A small network was trained on made-up records. Each row is its average activation on records with the value named, seen along a few directions.
Related values have similar rows: they may be neighbours, one step apart, or belong to one group.
In the rows, 500 means zero.
Random noise pushes rows far along 15 fixed directions. That doesn't count. These rows show it; they differ only by the noise:
[543 808 531 506 648 755 653 719 468 640 695 446 345 464 650 523 420 444
 637 515 372 528 585 425 472 682 444]
[731 451 449 589 476 756 629 381 284 684 461 452 552 758 612 383 327 447
 398 338 365 522 366 673 448 383 434]
[455 694 655 361 424 695 445 652 474 436 481 531 655 582 566 391 449 454
 523 587 414 465 466 580 638 627 465]
[657 562 417 550 787 512 590 540 375 565 668 554 535 407 649 542 544 421
 754 551 313 493 679 268 647 636 558]
[515 599 405 575 577 523 358 568 348 507 532 430 431 261 685 688 452 418
 630 500 638 416 856 175 597 395 375]
[344 399 437 321 485 536 397 430 496 673 349 586 667 560 743 497 380 574
 422 493 560 441 624 555 597 420 507]
[650 214 442 611 585 395 643 582  99 576 378 427 591 509 360 506 407 490
 660 740 589 544 565 532 606 413 191]
[520 372 504 522 511 419 315 318 407 736 607 523 360 521 628 453 341 660
 341 474 615 450 585 189 480 307 379]
[524 456 338 635 361 582 440 609 532 368 234 483 507 407 630 512 517 336
 513 587 659 491 591 498 327 371 468]
[602 594 457 569 510 426 579 588 463 516 553 382 439 480 408 639 601 460
 607 483 459 515 565 557 509 640 402]
[553 516 536 444 373 466 351 498 450 370 457 630 649 607 548 605 515 429
 430 437 492 400 520 448 654 479 502]
[493 531 484 478 528 506 490 529 536 560 611 518 441 503 519 635 542 565
 511 398 509 454 561 450 582 598 637]
[627 505 520 480 464 413 356 471 462 596 533 418 634 457 524 507 467 577
 552 505 698 350 496 583 642 692 437]
[495 452 603 516 528 322 471 259 524 399 528 597 645 461 445 347 518 554
 439 462 631 374 427 468 482 521 479]
[616 611 824 670 317 550 544 450 414 446 464 609 558 680 521 207 548 553
 336 549 311 501 307 414 482 604 530]
[389 406 480 428 467 515 486 528 443 519 375 587 605 498 595 514 387 487
 454 565 636 448 554 530 551 395 415]
[502 405 507 371 460 711 285 539 412 548 391 435 654 618 550 374 495 647
 573 547 484 481 574 533 656 566 694]


Field TUKO:
tivu: [363 360 438 319 564 431 524 530 507 465 479 594 445 682 344 619 421 531
 463 486 548 540 509 501 348 358 392]
bov: [682 442 507 525 539 728 381 527 455 578 468 513 584 563 637 342 484 652
 604 485 446 455 444 434 534 607 853]
luku: [671 441 353 432 372 455 405 670 528 684 487 494 384 721 540 609 465 446
 442 629 343 651 406 565 477 571 330]
fulal: [691 662 372 474 481 481 382 576 524 357 563 450 517 441 479 673 522 255
 596 498 535 454 512 525 480 583 299]
dipu: [668 582 575 593 559 587 716 420 319 716 386 481 681 502 710 552 290 557
 524 318 780 329 494 762 403 767 384]
fovi: [633 537 439 582 458 484 427 365 673 135 550 468 562 428 328 479 629 325
 498 325 555 473 285 651 405 504 679]
ziro: [487 576 437 260 655 498 408 520 635 393 585 592 509 658 493 481 552 488
 577 502 211 577 519 404 419 495 567]
bofem: [673 608 559 382 624 667 466 441 247 407 632 442 608 715 372 460 350 460
 594 365 361 464 457 555 562 448 348]
lisu: [541 566 673 408 564 733 594 604 276 523 689 537 325 781 281 746 344 695
 456 207 565 504 470 496 488 612 553]
soz: [392 362 558 644 490 412 756 516 301 446 301 671 558 419 566 610 365 417
 425 580 629 511 532 494 457 285 332]
kime: [358 731 657 727 496 439 968 678 612 510 490 767 509 256 707 701 544 366
 473 476 619 360 423 576 548 740 619]
vuti: [446 337 477 455 392 533 252 393 507 323 352 444 590 516 372 459 561 541
 462 417 617 444 526 463 507 297 631]
zelug: [413 540 695 443 512 699 588 577 318 403 379 386 508 570 351 307 462 574
 535 603 331 649 516 576 467 438 427]
tak: [261 467 474 441 648 533 495 512 596 660 498 444 339 355 572 422 457 678
 579 616 555 558 668 359 378 419 541]
gozu: [313 583 524 323 393 327 483 574 767 354 378 503 488 535 378 569 665 506
 447 555 393 639 457 710 418 580 496]
zepok: [395 518 563 525 509 497 683 560 302 484 544 392 439 461 287 711 499 521
 519 391 568 494 588 591 643 451 409]
The values of TUKO form a 4 by 4 grid.
- Name the neighbours of vuti, in listed order. => tivu, kime, tak
- Name the neighbours of fovi, in listed order. => lisu, soz, gozu
- Name the neighbours of fulal, in listed order. => luku, dipu, zepok
- What is the length, in steps, of the shortest route from zelug to bofem? => 2
A value of TUKO combines one of 4 hidden first parts with one of 4 second parts; all combinations occur once.
- bofem and tivu share the first part; bofem and tak share the second. Which value has the first part of tak and the second part of tivu? => vuti
- lisu and gozu share the first part; lisu and dipu share the second. Which value has the first part of dipu and the second part of gozu? => zelug
